A small network was shown many inputs. Here are its activations along a few directions, one row for each input.
Each table varies a few parts of the input and shows all the possible inputs, shuffled.
Descriptions start from the smaller parts, as in this example, which fits no table here: ring(8) and (point or ring(9) or (values(3) and line(6))).
Shared parts are said once, and a part with two or three values counts as separate values.
In the rows, 128 means zero.

Other details of the inputs shift rows strongly along two fixed directions, in all tables alike. That doesn't count.

Rows:
R1: [131 110 142 121 136 133  75 105 147  97 144]
R2: [138 138  95 144 129 135 146 149 123 144 112]
R3: [119 120 148 123 108 120 104 104 159 125 153]
R4: [144 128 110 143 131 132 149 165 126 131 110]
R5: [122 123 147 120 111 120 106 101 155 129 153]
R6: [118 142 113 146 119 134 154 142 130 148 103]
R7: [130 130 104 147 124 129 150 156 124 131 112]
R8: [131 135 138 142 117 141 166 146 136 139  96]
R9: [115 153 150  43 181  98 184 108   7 119 183]
R10: [116 138 126 144 117 136 158 145 133 143  97]
R11: [141 104 130 128 134 121  69 112 140 112 143]
R12: [133 124 131 119 118 122 102  97 149 127 162]
R13: [133 119 133 116 121 115  94 109 152 126 167]
R14: [143 128 161 110 118 132 114  97 151 135 150]
R15: [120 132 107 150 119 130 155 148 128 131 109]
R16: [133 113 141 118 138 134  77 103 142 100 146]
R17: [131 141 120 143 120 142 156 138 130 146  99]
R18: [127 118 103 152 140 131 122 156 109 120  92]
R19: [146 114 142 114 123 117  87 118 160 122 167]
R20: [129 107 144 124 134 133  73 107 149  93 143]
R21: [134 124 132 112 124 115  98 108 145 129 169]
R22: [130 119 102 150 142 131 123 155 108 124  92]
R23: [141 120  98 151 143 136 121 149 106 125  92]
R24: [ 82 158 147  53 166  93 191  98  13 123 179]
R25: [135 129 104 147 146 151 130 146 113 115  91]
R26: [149 122 140 107 130 118  93 113 148 129 170]
R27: [142 135 106 140 134 131 144 162 128 143 111]
R28: [134 103 144 128 132 136  72 107 151  86 143]
R29: [132 144 132 139 122 142 159 143 137 155  98]
R30: [ 90 148 149  55 165  91 178 108  21 115 183]
R31: [114 136 104 148 119 129 151 148 130 139 109]
R32: [127 139 112 147 118 139 153 138 129 145 103]
R33: [130 141 134 139 121 140 161 144 137 151  96]
R34: [124 121 135 121 113 117  98 102 159 127 162]
R35: [141  95 134 136 129 123  66 114 145  98 141]
R36: [122 143 123 143 120 138 156 141 133 150  99]
R37: [130 116 159 124 106 126 108 103 164 120 147]
R38: [120 139 125 143 118 136 157 143 134 146  98]
R39: [126 139 136 140 119 140 162 147 136 148  96]
R40: [119 133 119 150 114 133 159 145 130 133 102]
Description of these inputs: line(5) and (values(2) or line(6)).
Changing only the line(5) part turns R21 into R7. The same change can be made to R6. Which row results? -> R40
Change only the line(6) part in R5. List by row number the other rows that result. -> R13, R27, R33, R34, R38
List by row number the other rows that have the line(5) part in common with R20. -> R3, R10, R18, R19, R30, R31, R39
Change only the values(2) part in R16. List by row number the other rows that result. -> R11

Rows:
R41: [156  92 132 160  98 141  26 105 233 113 142]
R42: [128 133 138 100 133 113 126 112 113 134 163]
R43: [124 129 106 146 133 138 132 142 120 124 103]
R44: [122 137 107 150 119 131 153 150 132 143 106]
R45: [127 123 140 103 146 115 118 117 103 114 152]
R46: [116 121 143 107 136 115 118 110 104 113 148]
R47: [117 134 141 103 130 113 128 108 110 130 158]
R48: [130 140 101 148 124 132 160 159 127 148 105]
R49: [129 122 136 106 142 116 117 113 103 112 154]
R50: [138 140 115 145 126 141 156 150 132 150  95]
R51: [153 104 147 157  84 143  56 103 237 130 137]
R52: [132 127 107 145 133 131 139 155 117 132 101]
R53: [128 139 121 146 123 141 154 143 131 146  94]
R54: [124 126 116 145 133 133 133 145 122 126 103]
R55: [128 124 136 102 148 119 114 115 104 112 153]
R56: [129 138 104 155 117 138 161 161 138 148  96]
R57: [127 132 155  99 130 121 135 107 117 129 153]
R58: [126 131 126 141 130 141 141 144 122 125 100]
R59: [119 122 139 108 139 117 119 107 102 109 150]
R60: [110 131 148 105 123 115 134 106 120 123 156]
R61: [130 127 152 101 141 123 124 114 108 113 149]
R62: [123 133 151 101 130 118 136 108 119 128 157]
R63: [133 131 100 144 138 138 136 151 116 128 103]
R64: [122 138 114 156 115 141 156 149 143 142  90]
What do these inputs look like to the network? -> values(2) and (point or ring(5) or line(6))
Changing only the values(2) part turns R57 into R51. The same change can be made to R52. Which row results? -> R46
Change only the ring(5) part in R41. List by row number the other rows that result. -> R43, R46, R54, R59
